A small network was trained on made-up records. Each row is its average activation on records with the value named, seen along a few directions.
Values that are neighbours, or in one group, have similar rows; names and order tell nothing.
In the rows, 500 means zero.
Strong random noise was added to every row along 4 fixed directions; ignore it. To show where, here is one row again and again, with new noise each time:
464; 474; 229; 517; 569; 459; 513; 739; 310; 558; 812; 758; 574; 705; 482; 373; 318; 610; 625
368; 570; 477; 313; 476; 546; 509; 495; 512; 501; 608; 549; 497; 494; 421; 438; 482; 555; 589
455; 345; 592; 479; 535; 524; 507; 518; 492; 496; 525; 580; 563; 485; 424; 550; 462; 607; 437
342; 468; 786; 236; 423; 622; 560; 294; 633; 452; 444; 319; 351; 280; 286; 602; 575; 633; 457
500; 237; 707; 571; 571; 514; 459; 489; 548; 477; 367; 615; 701; 459; 493; 614; 509; 553; 323
381; 710; 321; 372; 530; 494; 364; 572; 556; 506; 504; 775; 836; 632; 689; 297; 532; 301; 647


Field GEGO:
poma: 555; 554; 571; 379; 394; 393; 542; 348; 480; 478; 562; 271; 132; 340; 311; 573; 453; 580; 555
rulut: 632; 491; 737; 432; 420; 523; 491; 397; 580; 505; 392; 397; 568; 356; 606; 583; 644; 476; 323
goz: 459; 583; 405; 464; 489; 418; 533; 528; 489; 514; 714; 176; 32; 401; 330; 474; 428; 642; 609
diti: 498; 426; 438; 590; 612; 465; 401; 639; 461; 518; 523; 772; 813; 643; 609; 445; 496; 473; 486
merez: 650; 725; 284; 582; 481; 515; 605; 492; 395; 519; 380; 410; 360; 641; 705; 505; 591; 302; 752
nased: 279; 551; 506; 383; 351; 529; 451; 403; 706; 465; 507; 497; 346; 382; 251; 494; 561; 502; 533
fitet: 550; 460; 814; 573; 522; 586; 429; 428; 682; 359; 340; 419; 530; 248; 556; 728; 633; 493; 299
sepu: 621; 456; 397; 601; 410; 377; 532; 543; 563; 574; 302; 578; 770; 561; 591; 445; 549; 328; 406
noki: 601; 340; 559; 725; 511; 554; 665; 412; 317; 555; 455; 193; 153; 571; 366; 527; 385; 642; 315
The values of GEGO form 3 separate groups.
List the group mates of merez, in the order listed.
Answer: sepu, noki
List the group mates of diti, in the order listed.
Answer: rulut, fitet

Field TOSUD:
fas: 637; 416; 486; 560; 549; 462; 541; 603; 404; 565; 554; 616; 675; 611; 561; 546; 466; 505; 484
nuf: 518; 466; 503; 684; 684; 602; 550; 407; 359; 503; 393; 363; 653; 562; 658; 492; 389; 397; 542
veva: 673; 380; 585; 720; 607; 542; 554; 411; 397; 443; 398; 298; 275; 430; 528; 662; 470; 531; 495
kop: 487; 469; 441; 628; 643; 502; 401; 571; 414; 516; 361; 621; 746; 659; 653; 434; 435; 381; 414
ded: 532; 598; 413; 686; 704; 648; 428; 584; 375; 423; 441; 560; 723; 630; 867; 504; 434; 326; 579
kabif: 595; 552; 436; 640; 541; 545; 614; 452; 352; 530; 490; 284; 372; 619; 601; 529; 438; 414; 563
lazi: 594; 570; 584; 515; 561; 591; 575; 417; 404; 490; 407; 429; 641; 556; 723; 554; 551; 429; 531
rok: 492; 682; 476; 366; 508; 483; 477; 452; 568; 469; 600; 429; 457; 395; 493; 453; 530; 446; 610
nirip: 609; 469; 369; 738; 532; 370; 366; 596; 487; 514; 417; 706; 707; 604; 697; 518; 499; 359; 512
kenoz: 435; 621; 324; 358; 484; 340; 423; 656; 515; 493; 685; 655; 498; 516; 519; 404; 502; 556; 632
votat: 435; 365; 710; 416; 334; 449; 542; 387; 719; 507; 265; 437; 368; 387; 348; 556; 648; 538; 322
sog: 448; 732; 461; 454; 614; 720; 577; 384; 350; 491; 595; 192; 321; 592; 571; 371; 421; 469; 679
ranep: 532; 483; 511; 679; 667; 633; 492; 519; 490; 409; 466; 561; 692; 543; 680; 531; 514; 414; 524
novib: 562; 649; 411; 553; 554; 491; 411; 568; 444; 475; 578; 571; 568; 508; 647; 393; 471; 458; 541
mub: 698; 363; 586; 748; 549; 633; 630; 426; 375; 485; 402; 214; 298; 469; 526; 620; 499; 560; 414
The values of TOSUD form 3 separate groups.
List the group mates of ded, in the order listed.
Answer: nuf, kop, sog, ranep
List the group mates of mub, in the order listed.
Answer: veva, kabif, nirip, votat
